[[-18  18   1 -14  -3  -7  12 -11]
 [ -4  -3   1   9   8   6  -1 -10]
 [ -8   1  13  29 -15  22   7 -16]
 [-17  17   3  -8 -12  -3  12  -9]
 [ 21 -23 -14  10  -4  -7 -20   6]
 [ -9   4   0  -2   1  -1   4  -7]
 [-11   1  12  24  -1  20   7 -18]
 [  5 -10 -11  -8  19 -11 -10  -1]
 [-21  13  16  18   9  20  15 -28]
 [ -2  -7  -7 -13   8  -8  -5   8]
 [ -2  -8   4  16  -4  11  -2  -5]
 [-13  12   3  -5 -23  -1  10  -2]] → -8

[[147 155 199  78 165 149  74  95]
 [159 141 119  48 135 152 138  63]
 [ 92 136 169  86 157 111 141 107]
 [123 176 191 163 208 149  94 130]
 [191 184 124 123 167 195  86  85]
 [188 153 146 130 154 170  50 106]] → 92

[[727 730 418 572 731 334 703]
 [538 368 718 736 536 491 232]
 [679 705 360 567 651 302 664]
 [100  41 502 211 290 452  61]
 [636 153 748 508 608 600  99]
 [764 498 672 771 642 585 354]
 [526 466 562 760 207   8 646]
 [334 696 105 357 236 177 719]
 [721 695  95 258 733 570 600]
 [242 629  34 178 182 336 602]
 [ 71  20 465 115 125 334 129]] → 679

[[7109 6909 4071 4766 6391 6704]
 [5958 7877 4312 4876 5605 5364]
 [4426 3685 6974 6875 4048 4248]
 [4659 5331 6752 7002 3933 3991]
 [7142 6144 3834 4230 6849 7180]
 [6615 4857 4049 4208 6373 6997]
 [5304 7607 4716 5099 5260 4786]
 [4774 2459 6264 5689 4929 5269]
 [4899 7254 4697 4928 5028 4504]
 [4563 4677 4586 4307 5149 5021]
 [4323 5418 6761 6776 3979 3753]] → 4426

[[402 826 605 450 543 425]
 [651 532 824 843 788 784]
 [575 562 727 719 713 675]
 [295 549 261 200 377 239]
 [761 458 574 685 358 710]] → 575

[[164 130 189 175 135 143 151 117 188 129 154]
 [130 164 181 125 161  91 132 144 128 150 150]
 [132 166 241 209 141 141 144 165 173 225 146]
 [173 128 250  10 162 127 114 133 134 156 132]
 [122 136 134 159 130 186 138 137 143 178  85]
 [124 148 190 121 140 160 134 153 192 107 137]
 [108 157 147  53 167 189 133 150 138 208 106]] → 132
---
[  33.89   10.24   46.77 -104.85   32.03   10.73  145.98] ==> 145.98, 46.77

[ -0.9   0.2 -18.9  16.2   1.6  10.1 -10.7] ==> 16.2, 10.1

[-111.0  142.5  -11.0 -135.4] ==> 142.5, -11.0

[ -76.7  104.9 -167.1   15.1] ==> 104.9, 15.1

[-0.101  0.125 -0.165  0.074] ==> 0.125, 0.074

[[-0.3 -0.2  0.0  1.9 -2.1]
 [-0.4 -0.8  0.2  2.0 -1.1]] ==> 2.0, 1.9

[[ 112.7  -81.2  114.5 -124.8  177.5]
 [-106.0  207.0  114.3  -58.7   37.3]
 [  39.7 -147.9 -140.8  193.6  -14.7]] ==> 207.0, 193.6

[-16.151  14.182  12.194  -5.859] ==> 14.182, 12.194

[-0.09  0.19  0.14 -0.15 -0.06] ==> 0.19, 0.14
---
[-63  33   1  37] => 1
[ 44 -51   8   4 -43 -62  11] => -62
[ 21   8 -14  -9 -18  13  64] => 13
[-50  51 -10  30] => -10
[ 19   4 -55   1] => -55
[ 51 -15  31 -33   5 -23] => 5
---
[[-0.5  1.5  1.1  0.1  1.3 -0.8  2.0 -0.4  1.8 -0.8  1.3 -0.7 -0.4  1.9
   0.3  0.4]
 [ 1.6 -0.1  1.8 -0.7 -0.6  2.0 -0.2  2.7 -0.7  1.8  2.1  2.0  1.3  0.0
   0.9  1.8]
 [ 1.0  0.4 -0.3 -0.6  0.9 -0.3  0.6 -1.0  1.1  0.1 -0.1 -0.4 -0.2  1.1
  -0.6 -1.7]
 [-0.4  1.8  2.5 -0.1  1.4 -0.3  2.3  0.5  2.5 -0.4  1.9 -0.2 -0.2  2.5
   0.7  2.9]
 [ 0.7  0.3 -1.7  2.7  0.3  0.9  0.6  1.0  0.4  1.1 -0.5  1.3  1.1  0.6
   1.8  0.3]
 [-0.6  1.1 -0.8  1.9  1.2 -0.6  1.3 -0.8  1.8 -0.2 -0.9 -0.9 -0.2  1.9
   1.0 -0.9]
 [ 1.0  0.3 -1.3  2.6 -0.2  1.2 -0.5  1.0 -0.4  0.9 -0.6  1.4  1.1 -0.1
   1.3 -0.6]] out 1.6

[[-0.01 -0.02 -0.02 -0.02  0.00 -0.02 -0.02 -0.02 -0.02 -0.02 -0.01 -0.02
  -0.02  0.01]
 [-0.02 -0.05  0.00  0.00 -0.04  0.06 -0.01 -0.05 -0.03 -0.01 -0.04  0.01
  -0.06 -0.04]
 [-0.01  0.00 -0.04 -0.04  0.03 -0.09 -0.03  0.00 -0.02 -0.05  0.00 -0.06
   0.00  0.07]
 [-0.01  0.01 -0.02 -0.02 -0.01 -0.02 -0.01  0.01  0.00  0.00  0.01  0.00
   0.01 -0.02]
 [-0.01 -0.01 -0.02 -0.01 -0.01  0.00 -0.02 -0.01 -0.01 -0.01 -0.01 -0.01
  -0.02 -0.01]
 [ 0.28  0.24 -0.04  0.30 -0.21 -0.21 -0.25  0.04  0.13 -0.17 -0.11  0.26
  -0.06 -0.16]
 [-0.03 -0.05  0.01  0.01 -0.04  0.03 -0.01 -0.03 -0.01 -0.01 -0.04  0.00
  -0.05 -0.05]
 [-0.06 -0.05  0.01 -0.01  0.00 -0.09  0.01 -0.04 -0.03 -0.04 -0.05 -0.06
  -0.01 -0.02]] out -0.02

[[ -3.2   3.7  11.2 -21.0  -6.0  -1.1  -8.6]
 [  9.5  -9.3 -22.7   5.4  21.2 -16.2   0.5]
 [-14.2   6.9   6.4   7.1 -10.7 -11.5  -6.7]
 [-21.0  19.4   8.9  -7.5   8.7 -15.1 -21.3]
 [-16.5  11.8  14.4 -17.8 -16.2 -22.2 -11.6]] out 9.5

[[ 2.233 -0.040  0.411  1.774  0.280  0.425  1.033  0.516  1.668 -1.426
  -0.770  0.280  0.280  0.280  0.280]
 [ 0.280 -1.934  0.280  0.988  0.737  0.212  1.684 -0.523  0.166  0.183
   0.891 -0.690 -0.315  0.280  2.034]
 [ 0.382 -0.661 -1.302  0.280  0.280  1.075  0.114  0.280 -1.641 -0.689
  -0.770  0.327  0.280  0.400 -0.240]
 [ 1.500 -0.661 -1.101  2.568  0.792  1.090  1.033  0.610  0.280 -0.689
  -0.770  0.327  1.889 -0.119  0.752]
 [ 1.012 -1.000 -0.463  2.204  0.561  0.730  1.093  1.221 -0.782 -0.938
  -0.770  0.280  2.483  0.298  0.859]] out 0.280

[[ 0.141  0.137 -0.097 -0.097  0.026  0.145 -0.052  0.205 -0.013  0.066
  -0.061  0.002  0.174]
 [-0.030  0.020  0.179  0.041  0.261  0.152 -0.164  0.087  0.105  0.205
   0.241  0.037  0.221]
 [ 0.108 -0.013  0.005  0.023 -0.050  0.119  0.200 -0.009  0.149 -0.076
  -0.024  0.058 -0.063]
 [ 0.216  0.085 -0.052  0.064  0.143 -0.019  0.021  0.040  0.076  0.055
   0.041  0.196  0.137]
 [ 0.023  0.165  0.006  0.249  0.053  0.140  0.043  0.073  0.054  0.213
   0.048  0.132 -0.011]
 [-0.028 -0.105  0.212  0.000  0.074  0.122  0.028  0.046  0.010  0.074
   0.120  0.089  0.068]
 [-0.116  0.095  0.091  0.051  0.108  0.134 -0.137  0.013 -0.112  0.148
   0.047  0.044  0.061]
 [ 0.046  0.143  0.292 -0.068  0.132 -0.065  0.060  0.036  0.062  0.016
   0.084  0.003  0.032]
 [ 0.047 -0.102  0.304  0.250  0.144  0.200  0.168  0.173 -0.036  0.058
   0.073 -0.047 -0.156]
 [ 0.099  0.017  0.077  0.080  0.145  0.181  0.012 -0.044  0.050 -0.018
  -0.106  0.004  0.093]] out -0.030
